These are the activations of a small neural network, seen along a few directions. Each row is one input.
Each table varies a few parts of the input and shows all the possible inputs, shuffled.
A made-up example of a description, with smaller parts first: one of 4 places along a line, together with either a single point or one of 9 places along a line or (one of 2 separate values, together with one of 8 places around a ring).
Shared parts are said once, and a part with two or three values counts as separate values.

Other details of the inputs vary at random and push rows far along two fixed directions, the same in every table; ignore that.

Rows:
x1: -46,-18,-19,-45,40,39,-29,-15,-4,-32,-21,2,-66
x2: 11,1,1,45,5,20,-9,5,1,-11,-1,-11,40
x3: 14,-2,7,41,5,18,-11,16,-6,-11,-8,-7,41
x4: -4,20,-4,-20,-59,-67,20,-3,5,19,26,24,7
x5: -10,25,3,-15,-50,-73,-4,-12,5,15,23,20,12
x6: 2,-20,-5,-37,46,50,14,-18,-1,-16,-19,-19,-50
x7: -24,4,-1,-93,-2,-51,10,-38,9,22,3,15,-81
x8: 5,-20,-4,-32,51,55,14,-12,0,-7,-18,-21,-51
x9: 14,-3,6,47,10,17,-9,9,0,1,-3,-6,37
x10: 4,-23,9,-35,55,49,4,-6,-6,-7,-24,-19,-49
x11: -2,20,-3,-18,-56,-66,21,2,6,29,28,23,4
x12: 16,-7,6,38,1,23,5,20,-6,-7,-6,-6,39
x13: 14,-3,-6,46,2,24,5,6,4,-6,0,-6,36
x14: 15,-2,8,42,8,18,-10,21,-5,-1,-5,-8,37
x15: 12,-4,4,46,8,17,-10,4,-1,-9,-5,-4,41
x16: -9,18,-4,-14,-52,-72,11,-10,9,20,20,27,9
x17: -7,-11,3,-45,50,29,-9,-26,1,-6,-16,-20,-58
x18: -7,21,-4,-14,-54,-70,10,-11,8,20,24,25,8
x19: -12,29,2,-23,-55,-72,-3,0,2,11,21,13,12
x20: 3,-25,-1,-35,49,47,12,-18,-3,-14,-23,-12,-48
x21: -24,-10,-17,51,-2,26,-29,23,-5,-24,-8,17,33
x22: 14,3,4,41,5,21,-9,21,-3,-3,-1,-15,36
x23: 18,-4,6,39,0,24,5,19,-6,-7,-2,-8,37
x24: 15,-2,3,38,-2,26,6,21,-4,-9,-2,-13,38
x25: -25,9,-5,-95,-5,-49,11,-38,10,20,7,9,-83
x26: 20,-3,7,41,2,25,5,24,-5,2,1,-9,33
x27: -8,25,3,-23,-57,-68,14,10,3,25,25,13,6
x28: -7,27,7,-19,-51,-73,-4,4,1,22,23,17,7
x29: 20,-8,-2,43,3,25,14,19,0,5,-1,-2,33
x30: -43,-20,-15,-44,42,37,-30,-16,-5,-30,-21,7,-68
x31: 16,0,6,41,4,19,-11,15,-6,-12,-4,-8,38
x32: 19,-4,-1,49,6,23,4,10,3,6,2,-2,31
x33: -4,-13,7,-43,52,28,-10,-28,0,-5,-16,-15,-59
Description of these inputs: one of 3 separate values, together with either a single point or (one of 2 separate values, together with one of 5 places around a ring).
Changing only the choice among 3 separate values turns x33 into x17. The same change can be made to x11. Which row results?
Answer: x8
Which other rows does x24 become when the place on the ring of 5 takes its other values? List them by row number.
Answer: x2, x6, x13, x19
Which other rows does x5 become when the place on the ring of 5 takes its other values? List them by row number.
Answer: x4, x18, x23, x31
Which other rows does x24 become when the choice among 2 separate values takes its other values? List them by row number.
Answer: x27
Which other rows does x26 become when the choice among 3 separate values takes its other values? List them by row number.
Answer: x10, x27

Rows:
x34: 10,-2,13,-26,23,18,3,3,-6,0,-8,-21,-24
x35: -38,-10,-13,-13,18,21,-33,1,-6,-27,-14,9,-27
x36: 1,-13,-10,-18,18,23,20,-18,5,-6,-8,-4,-25
x37: -54,25,-15,-57,-63,-87,-22,-11,1,-6,17,38,-23
x38: 12,-2,13,-28,22,18,6,0,-6,-4,-9,-23,-22
x39: -18,3,-11,-52,-16,-37,18,-21,10,18,9,16,-45
x40: -36,-9,-13,-15,17,21,-31,-2,-6,-31,-15,7,-25
x41: 22,-6,-2,75,13,35,-7,9,3,-4,0,-6,52
x42: 4,-4,14,-16,34,9,-15,-11,-1,5,-12,-12,-24
x43: 17,18,11,35,-35,-24,3,33,-4,18,16,-3,49
x44: 8,-13,0,-24,17,24,22,-1,-3,-2,-8,-6,-27
x45: -2,19,-13,37,-65,-56,17,18,11,30,30,29,47
x46: 4,-7,0,-14,26,15,0,-29,4,-9,-8,-7,-22
x47: 6,-13,0,-22,18,24,19,2,-3,2,-7,-4,-29
x48: 10,-13,0,-26,16,24,24,-5,-4,-6,-9,-8,-24
x49: 35,0,13,55,5,37,7,28,-8,-11,-4,-27,59
x50: 4,-14,0,-20,20,24,16,5,-3,6,-7,-3,-32
x51: 10,30,12,28,-59,-74,-4,8,4,22,25,13,59
x52: -41,-11,-12,-12,19,22,-35,4,-6,-23,-13,10,-29
x53: 0,-13,-10,-16,20,23,17,-15,5,-2,-8,-3,-27
x54: -19,26,-2,-52,-52,-93,5,-32,12,24,27,27,-23
x55: 32,-3,14,64,19,34,-9,11,-4,-11,-9,-22,60
x56: 20,-6,-2,76,14,35,-10,11,3,1,0,-4,49
x57: 14,19,13,39,-30,-38,-9,12,2,16,14,4,53
Describe the family of inputs behind these rows.
Answer: one of 4 places along a line, together with either a single point or one of 5 places around a ring
Changing only the place on the line of 4 turns x50 into x44. The same change can be made to x42. Which row results?
Answer: x51
Which other rows does x55 become when the place on the ring of 5 takes its other values? List them by row number.
Answer: x36, x46, x48, x49
Which other rows does x35 become when the place on the line of 4 takes its other values? List them by row number.
Answer: x37, x40, x52
